A small network was shown many inputs. Here are its activations along a few directions, one row for each input.
Each table varies a few parts of the input and shows all the possible inputs, shuffled.
Descriptions start from the smaller parts, as in this example, which fits no table here: one of 4 places along a line, together with either a single point or one of 11 places around a ring or (one of 3 separate values, together with one of 8 places around a ring).
Shared parts are said once, and a part with two or three values counts as separate values.

Other details of the inputs shift rows strongly along three fixed directions, in all tables alike. That doesn't count.

Table:
R1: [ 1.67 -2.24 -3.26 -0.20  2.16 -1.00 -4.58  2.64 -4.15 -2.78  0.51]
R2: [-1.19  0.49  1.26 -1.19 -1.03  2.76  4.24 -4.50  0.51  1.02 -0.25]
R3: [-0.16  0.60 -5.18 -5.83 -3.65 -3.77  7.10 -4.91  6.90 -3.91 -2.13]
R4: [ 2.23 -4.57 -2.04 -0.06 -1.49 -1.57 -2.82  0.18 -5.57 -4.03  4.95]
R5: [-2.32  0.13  1.94  4.69  4.65  6.93  6.69  0.08  3.29 -0.31  0.48]
R6: [-1.57  4.27  5.35 -2.77 -0.27  1.85 -1.30  1.30  4.42  7.93 -7.04]
R7: [-0.83  1.17  2.26 -1.70 -5.06 -0.92 -0.90 -1.65  1.46  3.70 -1.02]
R8: [ 1.27  1.84  1.76 -0.53 -3.38 -3.31 -7.88  0.56 -4.16  3.74  0.91]
R9: [ 0.13  0.42  1.12  2.96  3.34  0.12 -2.38  1.51 -3.99  1.70  0.84]
R10: [-4.00  0.47 -1.65  2.21  5.28  2.89  3.14  2.91  2.68 -2.50 -2.54]
R11: [ 5.26  1.84 -2.23  3.76  1.22 -2.18 -2.53  2.30 -3.29 -4.11  5.52]
R12: [ 1.01 -5.21 -3.60 -4.19 -8.20 -2.52  1.07 -5.07  0.52 -3.84  3.57]
R13: [-2.26  2.70  3.11  6.04  4.13  5.83  2.70  2.80  1.54  1.05 -0.08]
R14: [ 4.35  4.08  2.83 -0.19  1.24 -4.46 -4.37  2.68 -0.43  4.02 -0.96]
R15: [-1.23 -3.27 -3.44  1.51  2.39 -0.70  1.23  0.30 -1.86 -3.94  1.02]
R16: [-1.98  1.77 -1.87 -3.94 -8.18 -1.60  1.43 -7.61  1.77  0.80 -0.60]
R17: [ 4.32 -4.05 -1.79 -2.89 -2.43 -1.49 -7.28  2.97 -3.12 -2.61  2.35]
R18: [-1.03 -1.50  0.39  3.18  2.10  0.98 -1.05  4.62  0.05 -1.37  0.68]
R19: [-4.92 -1.69 -4.28 -4.05 -5.42 -2.41  6.01 -5.96  4.76 -2.68 -1.86]
R20: [-2.27 -3.30  0.12  3.05  4.56  3.72  5.57  2.22  3.26 -2.36  0.03]
R21: [ 1.41  7.59  5.91 -0.63  0.99 -2.16  1.28 -1.13  3.64  8.57 -3.93]
R22: [ 2.31  5.03  4.87 -1.74 -2.26 -0.84 -6.67 -2.52 -4.22  8.34 -1.97]
R23: [-1.61 -1.82  0.15  1.37  7.02  4.18  3.32  3.38  0.42 -2.28 -1.70]
R24: [ 1.42 -4.76 -1.74  1.13  2.27 -0.34 -2.00  2.90 -4.41 -4.14  3.24]
Description of these inputs: one of 4 places along a line, together with either a single point or one of 5 places around a ring.
Q: The inputs of R21 and R14 match in every part but the place on the line of 4. If R4 is changed in the same way as R21 into R14, which row does it become?
A: R24
Q: List by row number the other rows that have the place on the line of 4 in common with R3.
A: R1, R6, R10, R17, R23
Q: List by row number the other rows that have the place on the line of 4 in common with R11.
A: R2, R5, R13, R16, R22
Q: Change only the place on the ring of 5 in R18. List by row number the other rows that result.
A: R15, R19, R20, R24

Table:
R25: [-4.95  1.04  0.93 -3.47 -1.21 -0.32  3.44 -3.00  4.06  3.47 -5.52]
R26: [ 0.12 -2.08 -5.05 -1.77 -5.88 -1.15 -0.68 -1.75  1.12 -4.94  2.14]
R27: [ 3.19  3.17  3.63 -1.73 -0.08 -4.52 -4.33  1.02 -1.21  5.83 -2.17]
R28: [-2.11  3.35  3.08 -1.91 -2.04 -0.74 -0.10  0.01  4.43  5.04 -4.05]
R29: [ 0.20 -0.48  1.60  3.52  5.92  4.04  3.55  3.82  2.87 -1.11  0.41]
R30: [-4.08  1.59  0.47 -3.12 -1.67  1.79  3.04 -4.16  3.46  3.31 -5.38]
R31: [ 0.59 -1.67 -2.62  0.80 -0.20  2.57  2.07  0.93  1.06 -5.31  2.44]
R32: [ 2.86 -2.30 -4.32 -3.06 -2.76 -3.41  1.40 -3.45 -0.38 -4.44  2.77]
R33: [ 2.51  3.85  2.73  4.71  7.55  2.95 -2.63  5.04 -3.33  1.15  0.44]
R34: [ 3.60 -2.79  0.67 -2.05 -1.27 -4.36 -8.21  3.12 -5.25  1.24  0.81]
R35: [ 1.92 -3.78 -1.66 -3.46 -1.55 -1.28 -1.65 -1.29 -1.87 -1.73  0.94]
R36: [ 0.62  2.77  0.00 -1.43 -1.53 -4.26 -3.51 -0.09 -0.94  2.11 -1.03]
R37: [-2.99 -1.37  0.44  5.91  1.88  4.81  5.91  0.30  1.57 -2.51  3.38]
R38: [-1.30 -4.71 -2.69 -0.96 -5.49 -0.55  0.76 -4.84 -3.15 -3.21  3.93]
R39: [-0.16  1.96  4.13 -2.38 -1.49 -1.23  1.17  0.08  4.71  5.52 -3.97]
R40: [-2.59 -1.77 -1.52  1.93  5.05  5.17  5.08  0.84  0.67 -3.82 -0.55]
R41: [ 2.65  1.57  2.64  5.44  2.09  0.05 -5.07  2.26 -6.70  1.79  4.59]
R42: [-0.05  1.65 -2.45  3.00  2.66  0.44 -0.24  1.17 -1.11 -2.41  0.80]
Q: What is each input in this table made of?
A: one of 3 separate values, together with either a single point or one of 5 places around a ring
Q: The inputs of R27 and R34 match in every part but the choice among 3 separate values. If R42 is changed in the same way as R27 into R34, which row does it become?
A: R30
Q: Change only the choice among 3 separate values in R25. List by row number the other rows that result.
A: R28, R36
Q: List by row number the other rows that have the choice among 3 separate values in common with R39.
A: R26, R28, R29, R31, R37

Table:
R43: [-1.85  2.28  0.57  0.71  0.86  1.90  7.39 -1.50  5.22 -0.24 -1.51]
R44: [ 0.02  4.36  2.66 -0.68  0.93  0.22  2.14 -1.15  2.55  3.35 -2.21]
R45: [-1.49 -0.45 -1.10  4.02  4.26  2.41  2.64  0.51  0.08 -0.60  0.24]
R46: [-1.61  1.29  3.31 -0.79  0.86 -0.27  1.59 -0.36  2.76  4.06 -3.00]
R47: [-1.03 -0.22 -0.98 -2.14 -2.97 -1.04 -0.54 -1.47  1.87 -0.22 -1.10]
R48: [-0.94  1.65  3.28  1.22  0.93  2.86 -0.71  1.41 -0.43  3.13 -1.25]
R49: [ 0.34 -2.09 -3.23  1.24  0.44 -0.83 -2.73  2.06 -1.74 -4.32  2.02]
R50: [-0.76  2.32  1.66  2.90  2.39  0.47  1.17  3.03  1.19  0.69 -0.37]
R51: [ 2.23  1.16  1.64  0.77  1.20  0.89 -4.34  2.40 -1.06  1.27  0.14]
R52: [ 0.59 -0.56 -0.28 -0.16 -3.36  0.05 -2.51 -0.93 -0.88 -0.07  0.80]
R53: [-0.17 -0.48  1.40 -2.55 -4.13 -0.58 -0.07 -2.35 -0.42  1.76 -0.30]
R54: [-0.32 -1.78 -3.45  1.74  0.09  0.59 -0.13 -0.74 -1.76 -3.95  1.77]
R55: [ 0.21 -1.29 -3.39 -1.94 -1.66 -0.84  3.02 -3.61  2.19 -1.50 -0.46]
R56: [-1.21  1.97  1.34 -1.68  0.35  0.05 -0.73  0.06  0.18  2.86 -3.33]
R57: [ 0.84  0.51  1.45 -1.81 -2.91 -0.24 -4.32 -0.32 -2.55  2.02  0.59]
R58: [ 1.20  1.28  0.14  3.12  3.38  0.91  0.60  3.01 -0.23 -2.05  2.19]
R59: [-0.97 -0.04 -0.44  1.68  4.38  3.32  2.68  1.94  0.70 -2.23  0.01]
R60: [-1.53 -1.03 -0.43 -2.43 -3.05 -1.15  3.30 -4.98  1.70  0.41 -0.55]
R61: [-1.17  1.68  0.80  2.40  0.22  1.17  3.09 -0.16  1.23 -0.06  0.69]
R62: [-1.10 -0.85 -0.72  3.56  2.41  2.70  0.21  1.58 -0.48 -2.35  1.66]
R63: [-1.73 -0.96 -1.65 -1.26 -1.70  0.91  1.71 -2.27 -0.15 -1.83  0.55]
R64: [-0.55 -0.89 -0.94  2.25  3.61  1.13 -1.77  4.25 -2.19 -2.61  1.12]
R65: [ 0.34 -2.46 -2.35  1.08  1.45 -1.90 -0.26  1.08 -1.66 -3.00  1.18]
R66: [-1.12 -1.83 -2.40 -0.76 -1.56 -1.10  1.45 -1.03  2.16 -1.29  0.29]
R67: [ 0.84 -0.15 -0.62 -2.07 -3.32  0.08  0.04 -1.86  2.01 -0.29 -0.74]
R68: [ 0.49  0.69 -0.91 -4.82 -3.61 -0.91  0.47 -3.72  0.79  0.85 -2.09]
R69: [ 2.32  1.76  1.09 -0.35 -3.22 -2.48 -4.76 -0.03 -3.03  1.36  2.44]
R70: [ 0.78 -0.23 -0.07 -0.66 -2.53 -1.16 -3.75  1.05 -0.37  0.31 -0.36]
R71: [ 0.18  0.29  0.24  2.03  2.46  1.62 -2.44  1.99 -3.64 -0.18  0.69]
R72: [ 1.47  1.77  4.34 -0.04  2.08  0.38 -1.39  1.14  0.53  4.46 -1.52]
R73: [-0.33  1.56  4.26 -0.14  1.09  0.39 -1.54  2.57 -0.08  4.30 -2.47]
R74: [-1.96 -2.58 -2.66 -0.92  0.06 -0.59  3.21 -0.41  0.51 -3.94  0.64]
R75: [ 2.47  0.76 -0.66 -2.15 -2.03 -1.29 -3.70 -1.25 -1.17  0.74 -0.81]
R76: [ 0.65  1.59  3.69 -1.12  1.49  1.13 -0.35  0.98  0.34  3.36 -1.56]
R77: [-0.90  1.36  1.96 -1.67  0.69 -0.76 -0.06 -0.04 -0.17  3.09 -3.08]
R78: [ 0.14  2.68  1.14  0.90  1.19 -1.43 -1.27  1.77 -0.36  1.21 -0.19]
R79: [-0.25  1.46  0.12  4.03  3.22  0.98  0.51  1.97 -1.63 -1.43  2.31]
R80: [ 2.57 -0.56  0.65 -1.59 -0.69 -1.94 -2.46 -0.41 -1.27  0.74  0.66]
R81: [-0.05  4.06  3.56  0.74  1.22 -0.78 -1.58  2.09  0.66  4.03 -1.48]
R82: [-0.62  1.50  1.84  1.16  2.69  0.24 -1.18  1.68  0.96  3.65 -2.01]
R83: [ 1.33 -0.88 -0.83 -1.14 -0.60  0.53 -1.60  1.00 -1.04 -1.89  1.41]
R84: [ 1.53 -0.78  0.05 -1.04 -1.43 -1.50 -3.56 -0.38 -4.46  0.33  1.17]
R85: [ 1.16 -0.31 -1.22 -0.80 -0.93 -2.48 -3.29  0.07 -1.21  1.30 -0.49]
R86: [-1.27 -2.94 -3.45  0.70 -1.10 -0.36  2.76 -0.18  2.25 -3.26  1.00]
R87: [ 0.93 -3.24 -1.48  1.92  0.11 -0.68 -1.29  0.81 -2.71 -3.36  3.96]
R88: [ 1.11 -0.70  0.51 -2.14 -1.92 -3.35 -3.08 -0.44 -1.17  1.35 -0.18]
R89: [ 0.32 -1.22 -0.90  4.10  3.46  1.38 -1.50  2.33 -2.23 -1.16  2.54]
R90: [-1.55 -0.39  0.74 -3.77 -4.33 -0.56  2.22 -4.32  1.19  1.42 -0.83]
R91: [-2.75 -1.36  0.24  2.44  3.00  1.55  5.56  1.08  3.35 -1.26 -1.06]
R92: [-0.30 -0.47 -1.14 -4.09 -2.30 -0.85  3.51 -4.00  1.51 -0.36 -1.71]
R93: [-0.28  1.21  2.42 -0.14  0.48 -0.30  0.14 -1.95 -0.45  3.77 -1.86]
R94: [-0.67 -1.60 -1.80 -1.07 -1.21 -0.46 -1.05  1.10 -0.63 -2.61  0.98]
R95: [ 0.10  0.40  0.16  1.77  3.61  1.80  1.56  0.88  1.62  0.71 -0.48]
R96: [ 1.92 -1.76 -1.73 -0.56  0.25 -1.53  0.00 -0.78 -1.13 -2.00  1.01]
R97: [-0.50  3.55  1.71  1.93  1.71  0.42  0.99 -0.38 -0.47  2.34 -0.83]
R98: [ 0.04 -1.44 -1.30 -2.34 -0.76 -0.21  2.48 -1.68  0.56 -2.13  0.35]
R99: [-1.11 -0.55  0.28 -4.63 -4.27 -2.21  0.76 -2.61  1.41  1.17 -1.52]
R100: [ 2.06 -1.60  0.95  0.15 -2.51 -1.64 -3.59  0.11 -2.78  0.64  2.07]
R101: [-1.14 -2.79 -2.90  1.41 -1.53  0.85  3.05 -1.60  1.33 -2.81  1.99]
R102: [ 2.60  1.05  0.52 -2.06 -1.89 -1.06 -4.79 -0.39 -1.15  1.47 -0.35]
R103: [ 1.91 -2.48 -2.41  1.47  0.06  0.23 -0.34  1.39 -0.07 -2.86  2.51]
R104: [ 0.24 -0.56 -2.15  0.10 -0.16 -1.16 -2.47  0.64 -1.20 -1.66 -0.26]
R105: [-2.52 -0.89 -2.50 -1.19 -2.55  0.81  3.62 -4.36  2.33 -2.09 -0.33]
R106: [ 0.03  0.86  1.80  1.31  2.69  3.22  0.83  2.62  0.75  0.51 -0.83]
R107: [ 1.44  2.19 -0.24  1.88  2.75 -0.07  0.58  1.27 -0.66 -0.84  0.53]
R108: [-1.64 -0.84  0.50  1.29  3.03  3.25  6.05  0.83  2.76 -1.70 -0.67]
R109: [-1.53  0.48  0.83 -0.20 -1.04  0.97  1.95 -2.50  2.34  2.73 -0.96]
R110: [ 1.96 -2.38 -0.85 -0.21 -1.06 -0.93  0.11  0.13 -0.14 -2.12  1.78]
R111: [-1.87  2.02 -1.07  0.43  0.95 -0.84  3.95 -0.92  2.12 -0.62 -1.44]
R112: [ 0.81 -1.85 -0.64 -0.07 -0.61 -0.67 -2.31  0.37 -3.82 -1.72  2.56]
R113: [-1.10  1.56  2.81  0.49  1.39  1.63 -1.01  2.81  0.55  2.71 -2.27]
R114: [ 2.70 -1.80 -1.77  0.21 -0.52 -0.89 -2.86  1.09 -1.14 -1.53  2.61]
Q: The inputs of R109 and R66 match in every part but one. If R71 is changed in the same way as R109 into R66, which row does it become?
A: R56
Q: The inputs of R100 and R110 match in every part but one. If R105 is changed in the same way as R100 into R110, which row does it become?
A: R102
Q: What is each input in this table made of?
A: one of 3 separate values, together with one of 4 places along a line, together with either a single point or one of 5 places around a ring
Q: List by row number the other rows that have the choice among 3 separate values and the place on the line of 4 in common with R83.
A: R51, R58, R72, R76, R114
